These are the activations of a small neural network, seen along a few directions. Each row is one input.
Each table varies a few parts of the input and shows all the possible inputs, shuffled.
Descriptions start from the smaller parts, as in this example, which fits no table here: one of 4 places along a line, together with either a single point or one of 9 places around a ring or (one of 2 separate values, together with one of 8 places around a ring).
Shared parts are said once, and a part with two or three values counts as separate values.

Other details of the inputs shift rows strongly along three fixed directions, in all tables alike. That doesn't count.

Rows:
row 1: [-17  32 -32  36   7   5   7  11 -38   7  26 -17]
row 2: [-42  47 -27  32   9   5  -1  26 -20  29   9  -3]
row 3: [-17  -6  23 -41   2 -20  -8  -9   7  10   4  16]
row 4: [-36  12 -29   2 -11  -6  -6  37   5 -14 -31   2]
row 5: [-12  29  43 -33   5 -18 -19 -34  22  40 -10   0]
row 6: [ 40 -50  -1 -20 -21  15 -22 -20   3 -62   3   1]
row 7: [ 44 -60  32 -43 -14   7 -21 -27  32 -43  14  -3]
row 8: [-11 -14 -14 -11 -19  13 -10  17  -9  -2 -21 -14]
row 9: [ 41 -54 -13  18 -29  19   9   8  -7 -39  17   9]
row 10: [ -4  25   9  22  16   7  16 -16   1  51  -5   5]
row 11: [  8  45 -33  42  28  -5  17  12 -23  -4  24 -20]
row 12: [  2 -57   7 -55 -34   3 -14   6  21 -40 -17   8]
row 13: [-59  14 -35  -4 -28  10 -16  44   5  12 -33   7]
row 14: [  6  15  -1   2  14  -5 -10 -15 -17  -3  17   9]
row 15: [ 54 -16 -29  29  23  14  24  10 -27 -44  32 -35]
row 16: [  4   1 -21  14   6   7   9  10 -26 -32  20  -6]
row 17: [-23   9 -15   5 -15  10  -7  18   8  -4  -4 -11]
row 18: [-16 -51 -25 -38 -46  12 -12  34   6 -45 -24   7]
row 19: [-48  35  45 -54  17 -36 -31 -20  13  83 -27  34]
row 20: [  9  50  41  10  44  -9  -4 -40   4  51  34 -15]
row 21: [-18 -60 -12 -50 -23   0  -3  40  -2 -51 -24  27]
row 22: [ 20 -23   6 -25  -4  -8 -28 -13  19 -26 -11  11]
row 23: [-19  97  33  -1  57 -43 -14 -32   7  96  -6   9]
row 24: [ 15 -20  55 -39  -8 -19  -7 -22  34  30 -12  37]
row 25: [-56   4 -23 -28 -34  -3 -21  32   7  11 -40  19]
row 26: [-30 -23 -23 -11  -8  16  -7  44 -15   5 -19   6]
row 27: [ 53 -27 -16  60   4  21  43 -12 -21 -29  31 -34]
row 28: [ 63 -44  44 -12  -8  -5  -3 -42  23 -20  31  20]
row 29: [ -5  19 -29  45  -2  26  12  26 -15  -7  11 -48]
row 30: [ 13   0 -19  20   2   3   7  11  -2 -36   3 -26]
row 31: [-49  33 -17   3 -13  -2   3  28  -1   2 -31  -6]
row 32: [  0  -8  -5   3  -6  18 -13   7  -1   2  -7 -21]
row 33: [-69   2 -36 -15 -22  -5   2  56 -19   1 -22  17]
row 34: [ 28  12   1  25  11  15  -4 -21 -17  -9   7 -34]
row 35: [ -7   4  13   2   1   1  22 -10  20  16   1  14]
row 36: [-34 -32 -19  -2 -32  -8  14  31  12  -6 -35  34]
row 37: [ 25   0 -18  30  11  10   8   6 -10 -32   8 -37]
row 38: [ 79  26  41  54  33   4  14 -59 -11  31  53 -28]
row 39: [ 21   7 -22  34  -5  19   8  -2 -17 -43  17 -33]
row 40: [-16   4 -27  47  -9   3  41  24  -9  -3  -4 -10]
row 41: [-30  10  37 -35   3 -14   3 -17  37  58 -30  42]
row 42: [ 24  71  35  27  48 -20 -14 -54   5  48  13 -27]
row 43: [ -1  -8  45 -54  -4 -15 -28 -29  29   5 -28  17]
row 44: [ 39  -7 -45  33  13  10  11  14 -28 -44  28 -17]
row 45: [ 43   6  59   1  29 -23  -2 -76  20  52  10  11]
row 46: [ 23 -22  17  -5  -4   6   1 -33  17   4  11  27]
row 47: [-39  53 -24  25  20   0   7  26 -37  36 -15  -9]
row 48: [-59 -12 -18 -36 -14  -4  -2  53 -12  -1 -46  26]
row 49: [ -8 -65  38 -87 -15 -13 -27   0  39 -17 -16  45]
row 50: [-53  48 -30  31   6   5  10  39 -18  25   5  -7]
row 51: [-43  43 -17  18  11  -2  14  27 -29  32   2 -15]
row 52: [ 26   2   7 -13  23 -17   4 -10   6 -16  16   1]
row 53: [ 70 -42  26   7   6  15  16 -54  16 -32  44   3]
row 54: [ 39 -30  51 -23  -7 -13   2 -32  31  -1  14  23]
row 55: [ 27 -23 -33  60 -10  15  27   1 -20 -29  20 -12]
Description of these inputs: one of 5 places along a line, together with either one of 3 separate values or (one of 2 separate values, together with one of 4 places along a line).
Q: Changing only the place on the line of 5 turns row 48 into row 47. The same change can be made to row 24. Which row results?
A: row 38
Q: Changing only the place on the line of 5 turns row 11 into row 23. The same change can be made to row 17. Which row results?
A: row 32
Q: A walk changes only the place on the line of 4. It starts at row 13 and steps to row 25. List the rest of the walk in order.
A: row 6, row 22
Q: Change only the choice among 2 separate values in row 8. List by row number the other rows that result.
A: row 19
Q: Change only the choice among 3 separate values in row 40. List by row number the other rows that result.
A: row 35, row 54

Rows:
row 56: [ 21 -17 -42  40   3  33  23  27 -33 -47  20 -56]
row 57: [-44 -24 -28  -5 -13 -10  29  55 -13   8 -34  46]
row 58: [ 47 -57  -2  18 -23  30  13 -12 -12 -53  31 -15]
row 59: [-36  35 -40  57 -12  19  21  44 -23  29 -11 -18]
row 60: [ 36 -24  18 -24   8  -2 -22 -30  16 -27   3   1]
row 61: [-27  58 -38  72   1  10  43  23 -11  20   4 -29]
row 62: [ 47  34  -2  54  26   2  12 -25  -9 -22  38 -48]
row 63: [-18 -21 -34  25 -23  28  17  34 -11  -6 -15  -6]
row 64: [-36  -1 -50   4  -9  22   8  61 -32 -14 -18 -11]
row 65: [ 45 -44  28 -11   3   5  -4 -40  22   4   8  15]
row 66: [-28  18 -29  42  -7   9  20  21 -16  32 -17  -2]
row 67: [-42  29 -31  14  -2   9   0  49 -22  22 -25 -18]
row 68: [ -8  14  17 -32  12 -20 -23 -23  18   3  10  17]
row 69: [ 44 -14  17  -7   9  -4 -15 -36   4 -26  11  -8]
row 70: [-13  40 -41  56  10  11  22  25 -16 -16   2 -38]
row 71: [-43  24  20 -32   1 -20 -17   3  12  37 -35   9]
row 72: [ 20  -8 -40  30  -3  16   7  19 -27 -52  37 -30]
row 73: [ 20  15  15   2  26   7  -7 -22 -10  13  14 -25]
row 74: [  1  35  41   0  11 -11   2 -43  29  38   8   9]
row 75: [-61  32  -4 -33  -6 -28 -21  14   9  22 -25  32]
row 76: [ 28  -9  35  -9  -5  -4  -1 -31  25   2  13   7]
row 77: [ 17 -50 -42  30 -34  26  33  30 -14 -59   0 -17]
row 78: [ 41 -48  -4  -6  -6  17  -3   5  -7 -48  13 -29]
row 79: [-38  49 -42  24   8   1   6  34 -17   3 -13  -8]
row 80: [ 57 -58  -1 -25  -8   4 -15 -19  -2 -69  16   1]
row 81: [ 29 -62  22 -31 -16   0 -12 -14  25  -2 -11  29]
row 82: [ 28   1  -7   2   8  -3  -8  -6  -5 -30  16  -7]
row 83: [ 34  17   7  49  11  12  14 -34 -15  14  30 -26]
row 84: [-56  40   2 -22   4 -16 -17  19  -1  40  -7  11]
row 85: [ 11  50  27  -2  33 -13 -13 -28  -7  38  21 -11]
row 86: [-52 -40  -2 -46 -48  -5  -6  37  23  -4 -56  45]
row 87: [-25 -64  -7 -42 -16 -12  18  42  11  -5 -36  66]
row 88: [ 11 -39  12 -42  -7   3 -22  -4  -1 -12 -16   4]
row 89: [ 40 -36  11 -18   5   7 -11 -26 -14 -37  40 -14]
row 90: [ 25 -20  33 -15  16 -25  14 -18  12  21  11  42]
row 91: [ -7  39  35 -21  31 -18 -17 -38   5  38  29  -2]
row 92: [-42  30  13 -38   6 -20 -21   5  -1  40 -26  20]
row 93: [ -3  39  45   3  15  -8  -4 -47  22  49  16  10]
row 94: [-14  34  19  -8   9 -23 -10 -19  16  16 -17   3]
row 95: [-30 -57  -5 -71 -38  -9 -34  40  27 -29 -61  42]
row 96: [  8  -4  28 -19  -7 -16   1 -20  34  14  -8  20]
row 97: [ 14  66  43  37  26  -8   3 -52   8  55  40 -12]
Q: Describe the family of inputs behind these rows.
A: one of 3 separate values, together with either a single point or one of 5 places along a line or (one of 2 separate values, together with one of 4 places along a line)
Q: Changing only the choice among 3 separate values turns row 70 into row 94. The same change can be made to row 91. Which row results?
A: row 89
Q: Changing only the choice among 3 separate values turns row 61 into row 77. The same change can be made to row 64. Which row results?
A: row 92
Q: Change only the choice among 3 separate values in row 87. List by row number the other rows that result.
A: row 57, row 90
